A small network was trained on invented records. Each row is its activation on one of them, seen along a few directions.
Each row is followed by the record's values for the fields Pulez, Lapu, Zet, Vonag, Mel.
Other fields move the rows too, some of them a lot.
In the rows, 500 means zero.
Random noise pushes rows far along 7 fixed directions. That doesn't count. These rows show it; they differ only by the noise:
[565 548 672 253 413 426 464 417 507 733 563 453 469 573 295 438 534 763
 375 498 478 280 573 439 681 382 557 446]
[663 692 361 692 545 610 397 621 387 616 562 599 545 663 587 424 488 396
 394 388 301 489 538 304 448 436 530 491]
[519 526 496 648 423 505 473 490 380 514 564 656 434 530 570 472 549 567
 537 507 399 458 564 423 309 273 474 413]
[296 518 372 536 413 450 609 287 512 580 441 615 417 386 329 542 567 569
 496 678 504 437 375 509 374 280 547 505]
[532 506 579 477 452 377 559 481 524 454 544 559 486 474 368 516 667 511
 447 598 367 522 475 416 544 407 446 492]
[474 440 620 545 581 451 526 406 593 397 409 643 556 347 399 597 605 537
 599 603 534 563 349 631 424 491 525 479]
[442 478 640 427 415 419 531 304 413 498 623 623 459 573 466 456 515 752
 565 575 644 351 622 326 574 213 383 388]
[493 526 512 564 597 473 510 459 559 474 436 620 558 392 415 563 543 500
 539 547 475 557 350 529 509 527 522 520]
[568 674 380 578 593 612 515 353 517 506 521 589 666 755 409 453 596 306
 347 591 563 474 492 244 557 366 509 511]

[524 616 364 662 580 597 489 542 493 493 440 556 551 523 521 471 537 368
 443 496 413 626 395 460 423 520 520 548]
(Pulez m2; Lapu e2; Zet v2; Vonag t2; Mel c1)
[789 505 689 380 472 430 393 789 543 631 512 322 446 463 431 494 571 530
 369 363 198 478 558 648 566 675 593 513]
(Pulez m2; Lapu e2; Zet v1; Vonag t1; Mel c4)
[608 692 342 504 477 676 450 603 505 584 480 454 630 765 495 382 596 208
 206 459 299 577 494 331 502 555 565 529]
(Pulez m2; Lapu e1; Zet v2; Vonag t1; Mel c5)
[671 543 499 456 507 537 449 569 505 568 584 399 568 699 472 474 549 343
 364 471 428 426 621 392 547 519 553 490]
(Pulez m1; Lapu e1; Zet v1; Vonag t2; Mel c1)
[471 609 302 601 511 565 495 541 430 510 515 550 538 571 579 471 473 351
 430 483 411 583 460 329 500 510 447 531]
(Pulez m2; Lapu e1; Zet v2; Vonag t2; Mel c5)
[609 532 407 671 490 596 445 573 445 498 516 566 539 617 570 511 585 311
 455 499 349 487 562 466 266 431 580 457]
(Pulez m1; Lapu e2; Zet v1; Vonag t2; Mel c4)
[321 512 317 634 453 503 595 406 417 390 544 593 448 515 616 469 448 462
 571 544 596 546 519 345 473 361 374 515]
(Pulez m1; Lapu e1; Zet v2; Vonag t2; Mel c3)
[441 426 510 483 483 451 540 478 516 418 510 553 517 464 481 575 541 458
 558 583 493 516 477 462 480 492 469 480]
(Pulez m2; Lapu e2; Zet v1; Vonag t1; Mel c5)
[549 543 392 625 411 544 454 630 375 614 560 422 331 559 650 406 395 557
 496 367 431 413 654 522 375 394 514 502]
(Pulez m2; Lapu e1; Zet v2; Vonag t2; Mel c2)
[651 496 678 429 532 505 447 546 495 452 553 415 531 621 542 412 532 563
 467 404 583 472 640 507 605 535 457 469]
(Pulez m1; Lapu e1; Zet v1; Vonag t2; Mel c2)
[460 422 615 318 401 436 572 411 532 453 571 447 499 560 432 479 536 563
 481 552 590 434 583 438 641 437 447 465]
(Pulez m1; Lapu e1; Zet v1; Vonag t2; Mel c3)
[441 500 415 625 628 486 502 584 470 318 500 602 559 387 667 548 339 423
 655 415 521 683 404 421 630 692 353 562]
(Pulez m1; Lapu e1; Zet v1; Vonag t2; Mel c5)
[643 500 626 378 528 478 428 710 479 428 613 420 560 609 627 432 414 502
 494 319 451 559 622 359 794 709 382 492]
(Pulez m2; Lapu e1; Zet v2; Vonag t2; Mel c4)
[407 597 278 462 488 523 600 460 584 590 448 412 532 550 344 493 562 307
 313 595 428 520 388 427 579 543 568 605]
(Pulez m2; Lapu e1; Zet v2; Vonag t2; Mel c1)
[607 480 537 564 533 576 458 495 458 453 559 507 585 685 590 472 558 398
 494 507 563 447 631 440 411 419 511 422]
(Pulez m2; Lapu e1; Zet v1; Vonag t2; Mel c1)
[631 598 354 657 608 551 461 557 438 576 561 493 555 623 547 513 437 364
 470 450 455 445 539 362 519 500 540 551]
(Pulez m1; Lapu e2; Zet v1; Vonag t2; Mel c1)
[567 443 440 778 521 429 482 678 418 455 506 566 368 294 643 589 480 471
 657 455 298 565 465 632 236 494 508 519]
(Pulez m1; Lapu e2; Zet v1; Vonag t2; Mel c1)
[483 595 410 589 363 508 570 507 427 438 555 527 421 608 540 376 624 422
 370 536 376 592 548 347 422 315 388 502]
(Pulez m2; Lapu e1; Zet v2; Vonag t1; Mel c3)
[495 484 559 421 431 432 500 529 521 552 514 497 459 434 417 536 574 548
 455 537 372 484 477 518 486 496 522 488]
(Pulez m2; Lapu e2; Zet v1; Vonag t1; Mel c5)
[504 525 463 500 514 542 517 570 532 443 470 475 553 514 510 487 578 358
 417 510 418 620 441 491 492 598 483 523]
(Pulez m2; Lapu e1; Zet v2; Vonag t2; Mel c5)
[542 579 472 398 510 577 475 530 525 618 498 365 521 612 476 415 431 489
 384 431 548 458 530 484 626 564 542 530]
(Pulez m2; Lapu e1; Zet v2; Vonag t1; Mel c1)
[339 630 189 538 398 758 409 384 418 878 401 494 404 573 529 428 269 576
 431 406 562 269 499 601 216 380 759 485]
(Pulez m1; Lapu e2; Zet v1; Vonag t2; Mel c5)
[579 467 566 415 436 326 487 704 459 516 639 450 408 417 524 519 453 582
 525 399 290 500 571 402 689 617 417 519]
(Pulez m1; Lapu e2; Zet v1; Vonag t2; Mel c4)
[325 440 306 660 464 445 614 413 484 396 490 611 442 394 519 598 513 391
 617 634 507 533 431 480 336 409 470 526]
(Pulez m1; Lapu e2; Zet v1; Vonag t2; Mel c4)
[365 516 333 577 349 431 619 535 450 396 526 528 397 440 510 492 614 356
 434 595 328 657 470 383 420 412 372 545]
(Pulez m1; Lapu e1; Zet v2; Vonag t1; Mel c5)
[387 465 532 335 503 384 594 364 599 450 488 468 538 441 328 546 563 511
 466 634 581 525 417 462 686 553 441 546]
(Pulez m1; Lapu e1; Zet v1; Vonag t2; Mel c5)
[552 445 705 397 270 394 437 648 349 543 647 510 349 511 600 407 578 734
 478 415 264 473 679 441 443 375 380 366]
(Pulez m2; Lapu e1; Zet v2; Vonag t2; Mel c5)
[528 374 608 584 437 298 559 661 448 324 598 517 346 306 566 550 563 565
 650 499 327 607 537 536 450 511 348 490]
(Pulez m1; Lapu e2; Zet v1; Vonag t2; Mel c1)
[501 367 535 563 474 358 569 507 570 478 468 473 399 307 384 640 625 486
 581 623 408 469 442 712 312 469 585 520]
(Pulez m1; Lapu e2; Zet v1; Vonag t2; Mel c1)
[482 359 628 471 438 344 494 694 494 435 499 498 398 239 567 556 505 610
 618 427 324 589 473 675 487 649 468 485]
(Pulez m1; Lapu e1; Zet v1; Vonag t1; Mel c4)
[499 390 570 631 524 409 673 406 567 121 519 501 486 488 498 531 667 354
 599 685 645 660 520 502 444 382 331 548]
(Pulez m1; Lapu e2; Zet v1; Vonag t2; Mel c2)
[548 487 531 602 642 580 482 609 598 250 409 584 684 475 580 555 629 235
 506 511 434 784 357 545 440 725 463 519]
(Pulez m2; Lapu e1; Zet v2; Vonag t2; Mel c5)
[440 414 513 515 367 428 573 440 489 455 526 511 381 461 478 528 606 513
 529 624 488 449 566 550 318 315 488 454]
(Pulez m2; Lapu e2; Zet v1; Vonag t1; Mel c4)
[667 529 635 475 640 591 399 568 517 449 503 447 627 622 584 443 444 492
 488 367 602 526 564 517 619 649 491 494]
(Pulez m1; Lapu e1; Zet v1; Vonag t2; Mel c2)
[642 427 686 560 387 509 520 610 467 232 545 441 453 603 631 395 701 412
 461 505 428 659 660 554 319 405 375 448]
(Pulez m2; Lapu e1; Zet v1; Vonag t2; Mel c2)
[502 505 480 526 612 644 482 511 523 301 497 536 665 651 662 472 427 329
 547 447 678 632 526 402 584 631 415 489]
(Pulez m2; Lapu e1; Zet v2; Vonag t2; Mel c4)

Here are new rows. What are their fields?
[686 533 639 515 662 548 381 516 453 401 619 556 662 692 642 467 425 499
 556 366 659 479 641 319 694 566 402 439]
(Pulez m1; Lapu e1; Zet v1; Vonag t2; Mel c3)
[597 506 549 432 627 460 463 499 541 594 544 451 563 520 449 555 368 554
 551 450 605 372 518 457 722 592 536 527]
(Pulez m1; Lapu e2; Zet v1; Vonag t1; Mel c1)
[522 475 547 422 432 399 602 533 502 366 615 438 504 588 462 471 628 400
 417 580 430 577 572 310 668 474 339 507]
(Pulez m2; Lapu e1; Zet v2; Vonag t2; Mel c1)
[395 481 486 446 704 489 483 362 546 530 477 573 636 427 474 588 313 589
 646 486 763 439 395 466 743 647 507 518]
(Pulez m1; Lapu e1; Zet v1; Vonag t2; Mel c1)
[563 480 604 495 556 452 461 525 429 406 621 580 569 578 592 488 465 568
 588 452 553 477 615 317 661 499 381 440]
(Pulez m1; Lapu e2; Zet v1; Vonag t2; Mel c4)
[504 338 695 460 570 516 359 522 502 604 436 511 487 322 588 590 327 775
 733 369 643 363 505 828 394 618 646 413]
(Pulez m1; Lapu e1; Zet v1; Vonag t2; Mel c1)
[477 448 525 532 515 586 544 315 561 292 480 603 658 662 482 547 683 261
 481 674 630 549 514 438 335 392 484 435]
(Pulez m1; Lapu e1; Zet v1; Vonag t2; Mel c5)
[336 383 519 520 397 539 528 449 483 419 426 576 447 412 582 511 529 548
 600 547 549 554 484 649 272 433 504 420]
(Pulez m2; Lapu e1; Zet v2; Vonag t2; Mel c4)
[607 480 488 647 563 559 463 516 510 528 456 483 495 512 510 557 539 415
 532 511 495 446 518 648 266 462 630 499]
(Pulez m1; Lapu e2; Zet v1; Vonag t2; Mel c1)
[369 527 307 571 719 612 467 308 584 695 345 528 582 390 413 631 272 540
 633 518 798 348 325 666 479 589 720 572]
(Pulez m1; Lapu e2; Zet v1; Vonag t2; Mel c1)
[363 395 524 461 554 419 518 474 554 439 417 571 519 258 491 613 426 559
 653 519 528 578 337 624 537 660 486 518]
(Pulez m1; Lapu e1; Zet v1; Vonag t2; Mel c5)
[707 599 482 589 639 596 319 767 467 697 486 456 530 477 621 493 318 511
 501 253 335 472 479 581 531 723 630 533]
(Pulez m2; Lapu e2; Zet v1; Vonag t1; Mel c1)
[329 502 433 497 502 504 616 284 497 329 534 633 565 589 507 511 493 447
 560 639 698 532 483 266 602 367 338 490]
(Pulez m2; Lapu e2; Zet v2; Vonag t2; Mel c5)
[317 490 366 479 591 533 542 373 529 445 451 582 614 455 508 567 403 420
 573 551 656 551 382 421 605 603 462 521]
(Pulez m1; Lapu e1; Zet v1; Vonag t2; Mel c5)
[295 483 352 518 471 558 567 396 510 443 424 537 490 452 531 507 422 461
 553 553 622 583 414 512 458 496 480 526]
(Pulez m2; Lapu e1; Zet v2; Vonag t2; Mel c4)
[571 363 786 278 431 317 527 388 546 577 583 391 431 499 329 545 559 750
 542 592 622 247 635 571 613 354 523 435]
(Pulez m2; Lapu e2; Zet v1; Vonag t1; Mel c1)
[704 520 547 694 688 607 319 726 379 375 559 588 614 563 837 480 308 449
 661 247 508 612 591 443 526 691 409 457]
(Pulez m1; Lapu e1; Zet v1; Vonag t2; Mel c4)
[361 452 534 413 572 516 488 352 556 514 431 577 588 414 453 566 435 590
 582 533 675 479 396 559 555 574 530 478]
(Pulez m1; Lapu e1; Zet v1; Vonag t2; Mel c5)
